Each row below holds a small network's activations on one input, seen along a few directions.
Each table varies a few parts of the input and shows all the possible inputs, shuffled.
A made-up example of a description, with smaller parts first: values(3) and (point or line(9) or (line(4) and ring(8))).
Shared parts are said once, and a part with two or three values counts as separate values.
In the rows, 128 means zero.

Other details of the inputs shift rows strongly along two fixed directions, in all tables alike. That doesn't count.

Table:
x1: [ 80 127 158 142 146 136 158 123 112 143 114 133]
x2: [ 94 103 125 128 131 117 147 115 112 150 113 116]
x3: [124 176 143 116 100 152  78  56 117  37 189 157]
x4: [167 136 116 119 147 130 119 163 134 146 119 123]
x5: [ 90 132 145 147 152 132 146 118 123 145 115 137]
x6: [179 139 108 108 140 144 103 154 152 133 118 117]
x7: [135 148 103 114  92 143  90  61 129  36 172 140]
x8: [ 74 130 153 149 149 132 152 111 117 142 108 139]
x9: [ 72 130 163 137 140 129 147 111 108 148 109 132]
x10: [175 136 105 108 139 143 106 161 137 129 123 126]
x11: [ 81 131 161 140 142 132 159 123 113 142 110 129]
x12: [ 86 106 147 157 124  90 155 130 123 144 121 133]
x13: [ 96 108 144 151 128  93 153 115 134 139 120 136]
x14: [ 91 114 128 142 122 120 160 109 125 146 114 128]
x15: [118 180 136 121  91 158  79  69 119  24 180 154]
x16: [162 137 116 124 144 134 113 169 137 148 122 117]
x17: [167 138 107 114 135 147 100 165 140 130 127 120]
x18: [169 116 102 108 115 134 130 148 143 135 132 110]
x19: [172 141 119 102 131 140  98 144 139 135 131 118]
x20: [166 104 111 133 114 115 123 162 143 147 124 117]
x21: [136 149 101 111  89 139  92  69 116  32 175 145]
x22: [ 82 105 159 152 126  94 168 116 121 138 125 133]
x23: [156 114  96 119 115 128 128 160 139 150 121 110]
x24: [185 103 110 113 111 120 106 147 147 141 135 116]
x25: [164 145 115 117 131 138 105 159 138 134 126 117]
x26: [ 92 129 158 145 153 126 161 133 115 155 114 128]
x27: [140 132 132 124 146 142 130 145 131 137 129 124]
x28: [183 111  88 101 126 134 117 154 142 127 130 101]
x29: [ 91 100 153 143 127  90 152 119 123 153 121 131]
x30: [163 118  86 112 118 131 108 147 135 119 131 108]
x31: [ 97 109 143 148 124  88 156 123 120 136 122 140]
x32: [135 175 125 123 103 158  76  85 125  38 185 153]
x33: [171 140 122 109 136 142 116 155 142 134 128 114]
x34: [ 87 126 152 133 144 134 139 120 112 150 114 133]
x35: [ 97  99 154 154 120 108 167 120 121 146 121 129]
x36: [140 140 128 127 142 133 125 135 138 141 115 124]
x37: [ 50 149 147 146  84 127 143  36  94  52 164 164]
x38: [ 84 133 150 141 142 125 154 126 108 144 104 136]
x39: [163 126 118 110 149 140 109 158 138 157 123 118]
x40: [ 75 109 141 137 118 118 161 104 111 153 117 128]
x41: [176 144 112 116 142 140 103 144 148 127 131 123]
x42: [163 132 111 118 149 137 117 164 134 145 121 125]
x43: [ 98  98 143 156 123 100 165 127 116 154 110 136]
x44: [165 138 115 115 141 131 119 162 135 147 115 121]
x45: [169 102 112 131 121 115 127 147 152 149 119 119]
Description of these inputs: values(5) and (line(4) or ring(5)).
The inputs of x30 and x7 match in every part but the values(5) part. If x23 is changed in the same way as x30 into x7, which row does it become? -> x14
List by row number the other rows that have the values(5) part in common with x37. -> x4, x10, x21, x31, x38, x42, x43, x44
Which other rows does x29 become when the values(5) part takes its other values? List them by row number. -> x12, x13, x22, x31

Table:
x46: [ 94 134 130 159  69 137 167  34 116  33 159 146]
x47: [236 109  33 116  99 112  70 196 179 117 121 121]
x48: [ 70 108 117 119  87 133 120  26 114  75 183 149]
x49: [124  98 112 118  84 120 144 137 111 162 125  87]
x50: [ 83 133 135 138 202 121 158 130 103 190  45 124]
x51: [ 92 101 195 135 126 112 166 156 113 221 102 113]
x52: [171 167 101  95 139 154  95 189 121  84 153 121]
x53: [ 88 121 190 126 119 134  95  44 132  81 168 141]
x54: [ 67 142 128 173 175 124 151 177 120 186  65 142]
x55: [143 115  76 110 125  92 128  92 140 122 136 142]
x56: [ 86 183 150 152 126 188 144  60 111  44 148 143]
x57: [150 140 150 122 153  95 100  93 153 114 141 138]
x58: [191 137  91  84 158 182  84 144 131 158 126 106]
x59: [159 138 157 135 122 139 150 118 167 113 159 141]
x60: [ 66  83 128 151 120  81 193 167  94 148 102 116]
x61: [ 93  97 185 149 155  86 180 196 110 185 107 135]
x62: [202 137 121 148 128 114  71 175 171 128 142 144]
x63: [188 162 105  74 118 180  88 170 117 143 122  96]
What do these inputs look like to the network? -> values(3) and (point or ring(5))
The inputs of x60 and x61 match in every part but the values(3) part. If x46 is changed in the same way as x60 into x61, which row does it become? -> x59
Which other rows does x55 become when the ring(5) part takes its other values? List them by row number. -> x47, x48, x49, x60

Table:
x64: [ 87 108 150 154 123 101 146 105 128 145 121 135]
x65: [120 164 105 121  92 154 104  61 114  26 173 145]
x66: [ 75 151 160 155 141 123 153 128 113 140 116 139]
x67: [149 139 121 126 154 132 116 150 138 129 126 139]
x68: [150 122 108 102 128 140 128 126 126 136 117 113]
x69: [163 111 128 118 119 109 127 131 140 136 129 125]
x70: [139 135  93 115 121 136 128 146 127 132 122 111]
x71: [ 83 142 158 160 152 124 161 124 113 135 110 140]
x72: [ 90 105 159 150 121 105 156 115 113 144 138 130]
x73: [154 142 132 120 141 142 114 138 143 145 125 134]
x74: [160 117 114 137 120 109 134 144 142 122 130 125]
x75: [114 158 113 115  91 155  84  50 122  45 170 143]
x76: [167 133 132 115 148 142 113 166 134 154 134 116]
x77: [149 142 131 125 146 136 103 139 143 142 122 127]
x78: [ 88 108 157 160 112 112 158 124 120 134 124 137]
x79: [140 121 111  98 129 143 127 134 133 131 125 105]
x80: [145 118 110 109 126 147 124 137 120 138 135 108]
x81: [145 122 101 108 124 146 124 125 135 143 120 119]
x82: [142 121 107 119 118 153 127 145 127 129 122 113]
x83: [118 155 101 115 100 152  96  65 118  33 173 153]
x84: [ 75 141 166 146 141 123 144 131 100 141 115 144]
x85: [158 112 122 124 115 115 124 130 149 142 132 130]
x86: [159 142 139 114 145 136 118 137 134 139 122 129]
x87: [167 110 115 119 116 106 118 169 134 144 125 121]
x88: [ 86 121 146 158 116  97 161 125 120 139 123 134]
x89: [153 110 131 114 120 112 126 140 148 131 137 117]
x90: [ 80 136 159 155 158 121 141 116 116 143 109 139]
x91: [ 87 107 140 156 132  96 158 116 122 132 124 147]
x92: [ 89 107 145 158 131  97 148 108 123 135 118 135]
x93: [138 125 102 107 120 138 119 147 116 131 119 116]
x94: [161 136 135 105 150 138 115 161 147 144 125 115]
x95: [141 121  95 117 136 136 115 130 130 131 115 112]
x96: [151 140 137 131 135 149 117 160 137 131 127 127]
What do these inputs look like to the network? -> values(3) and ring(11)
The inputs of x76 and x80 match in every part but the values(3) part. If x94 is changed in the same way as x76 into x80, which row does it become? -> x79
Which other rows does x67 become when the values(3) part takes its other values? List them by row number. -> x83, x91
Which other rows does x78 become when the values(3) part takes its other values? List them by row number. -> x82, x96
